These are the activations of a small neural network, seen along a few directions. Each row is one input.
In each table, some parts of the input vary, and every possible input appears once, in random order.
A made-up example of a description, with smaller parts first: ring(5) and (point or line(9) or (values(3) and line(4))).
Shared parts are said once, and a part with two or three values counts as separate values.
In the rows, 128 means zero.

Other details of the inputs vary at random and push rows far along two fixed directions, the same in every table; ignore that.
These rows show it; all are for the same input, with only those details redrawn:
[196  94 115 167 116 151 105 178 152  86 101]
[121 139 133 119 140 113 141 113 156 118 139]
[176 107 112 151 116 137 117 168 158  80 107]
[154 114 198 173 198 158 100  67 106 242 167]

A family of inputs:
R1: [ 96 137  95 114 127 128 151 123 123 146 113]
R2: [ 86 134 139 108 106 131 118 122 127 122 137]
R3: [ 92 126 114 105 116 116 111 119 106 119 153]
R4: [179 125 110 140  86 124 120 180 117  93  95]
R5: [123 137 127 116 138 105 136 111 157 125 132]
R6: [ 91 134 104 126 129 132 163 127 119 136 126]
R7: [ 95 143 118 105 101 120 109 123 133 139 138]
R8: [119 157 146 107 118 112 146 128 110 121 129]
R9: [199  99 105 148 100 137 102 185  87  81  99]
R10: [ 86 133 113 122 133 137 162 128 116 131 121]
R11: [ 93 132  98 123 126 124 158 125 121 143 119]
R12: [127 161 129 101 113 104 136 122 116 136 122]
R13: [119 153 150 104 116 114 145 121 110 119 121]
R14: [123 158 138 111 114 108 148 126 112 126 135]
R15: [218  68 188 207 173 197  65 127 103 197 116]
R16: [ 93 138 121 113 100 116 116 125 131 136 144]
R17: [154 114 198 173 198 158 100  67 107 242 167]
R18: [125 142 123 108 139 108 129 109 159 128 126]
R19: [117 137 141 114 144 117 140 115 153 113 134]
R20: [198  79 102 155 128 143  95 170 128  78 105]
R21: [167  76  70 165 115 161 116 186  91  89  88]
R22: [ 86 128 116 119 132 138 160 122 116 128 112]
R23: [ 87 138 136 111 107 129 119 129 128 124 145]
R24: [ 91 139 127 116 103 124 121 127 130 129 150]
- What do these inputs look like to the network? => values(4) and (point or line(5))
- The inputs of R20 and R3 match in every part but the values(4) part. If R17 is changed in the same way as R20 into R3, which row does it become? => R24
- Start at R22 and move only the line(5) part, one step at a time. The first step leads to R10. Which rows follow, in order? => R6, R11, R1

A family of inputs:
R25: [173 108 109 144  75 147 106 191 113  81  86]
R26: [112 134  82 105  93 102 158 161 192  33 111]
R27: [144  94 140 179 146 172 106 132 100 185 128]
R28: [135 133 145 136 116 140 115 130  95 155 135]
R29: [110 133  84  99  97 104 156 157 192  34 102]
R30: [195  98 102 162 117 138 125 182 152  62  92]
R31: [ 90 159 142  97 117 113 140 105 107 146 141]
R32: [154 119 147 145 162 134 131 110 133 143 123]
R33: [184  98 157 169 147 155  75 123 112 183 138]
R34: [180  94 166 169 151 163  74 122 111 175 137]
R35: [138 114 174 164 180 157 109  82 126 212 159]
R36: [188 100 160 180 174 160 107 118 115 175 131]
R37: [117 153 164 106 134 105 128  99 134 143 144]
R38: [148 109 142 157 162 158 126 118  89 181 127]
R39: [155 135 161 134 132 129 107 126 126 143 139]
R40: [ 79 172 135  85 116  96 149  94 111 155 147]
R41: [ 65 164 135  91 167  98 175  61 108 187 155]
R42: [ 66 159 120  88 126  99 143  91 114 151 152]
R43: [189  94 105 149  95 144  92 190 149  62 103]
R44: [121 148 133 115 161 104 153  91 142 145 138]
R45: [158  92 151 171 138 172  81 129  80 186 127]
R46: [171  98 166 162 149 155  81 117 115 172 137]
R47: [ 81 158  98  85 120  88 165 114 183  87 132]
R48: [ 73 163 129  76 126  83 150  95 157 104 161]
R49: [ 41 160 108  81 129 102 172 100 141 123 138]
R50: [111 137  80  99  96 107 156 162 193  32 108]
R51: [ 48 165 113  71 116  93 156 100 126 114 146]
R52: [172  95  87 151 106 151 130 190 121  76  80]
R53: [ 79 146 125 104 124 115 136 106 111 140 151]
R54: [151 106 158 162 164 159 105 107 135 177 135]
R55: [134 134 145 132 118 142 114 130  95 154 132]
R56: [ 87 142 127 107 128 122 129 108 107 145 147]
R57: [128 105 141 166 152 166 113 120 102 190 136]
R58: [101 138  72  90  97 100 178 161 147  42  92]
R59: [ 79 166 160  94 184  96 167  50 139 168 160]
R60: [ 91 141  67  90  67  97 151 173 146  30 111]
R61: [ 59 154 115  98 139 109 160  92 130 158 144]
R62: [145  96 139 174 150 177 103 133 100 186 126]
R63: [156  89  91 159 100 161 115 188 131  90  84]
R64: [175 109 106 152  73 146 107 196 113  79  95]
R65: [165 125 178 148 144 142  94 116 114 171 139]
R66: [195 112 117 149  85 135 100 196 146  61 101]
R67: [195 110 119 151  85 132 101 195 146  62 101]
R68: [ 72 156 123  95 150 103 177  90 117 143 145]
R69: [169  94 144 181 159 167 116 129  83 186 124]
R70: [188  92 106 155  92 140  95 190 149  62 106]
R71: [ 86 180 171  87 151  85 141  62 130 183 170]
R72: [ 91 164 107  80 135  83 180 111 170  71 130]
- The inputs of R32 and R37 match in every part but one. If R69 is changed in the same way as R32 into R37, which row does it become? => R64
- The inputs of R36 and R35 match in every part but one. If R44 is changed in the same way as R36 into R35, which row does it become? => R47
- What do these inputs look like to the network? => values(2) and line(4) and (point or line(5))
- Change only the line(5) part in R57. List by row number the other rows that result. => R27, R49, R62, R63
- Which other rows agree with R43 in the line(4) part and the values(2) part? List them by row number. => R33, R34, R46, R48, R70
- Which other rows agree with R42 in the line(4) part and the values(2) part? List them by row number. => R45, R51, R53, R56, R60
- Change only the values(2) part in R39. List by row number the other rows that result. => R55
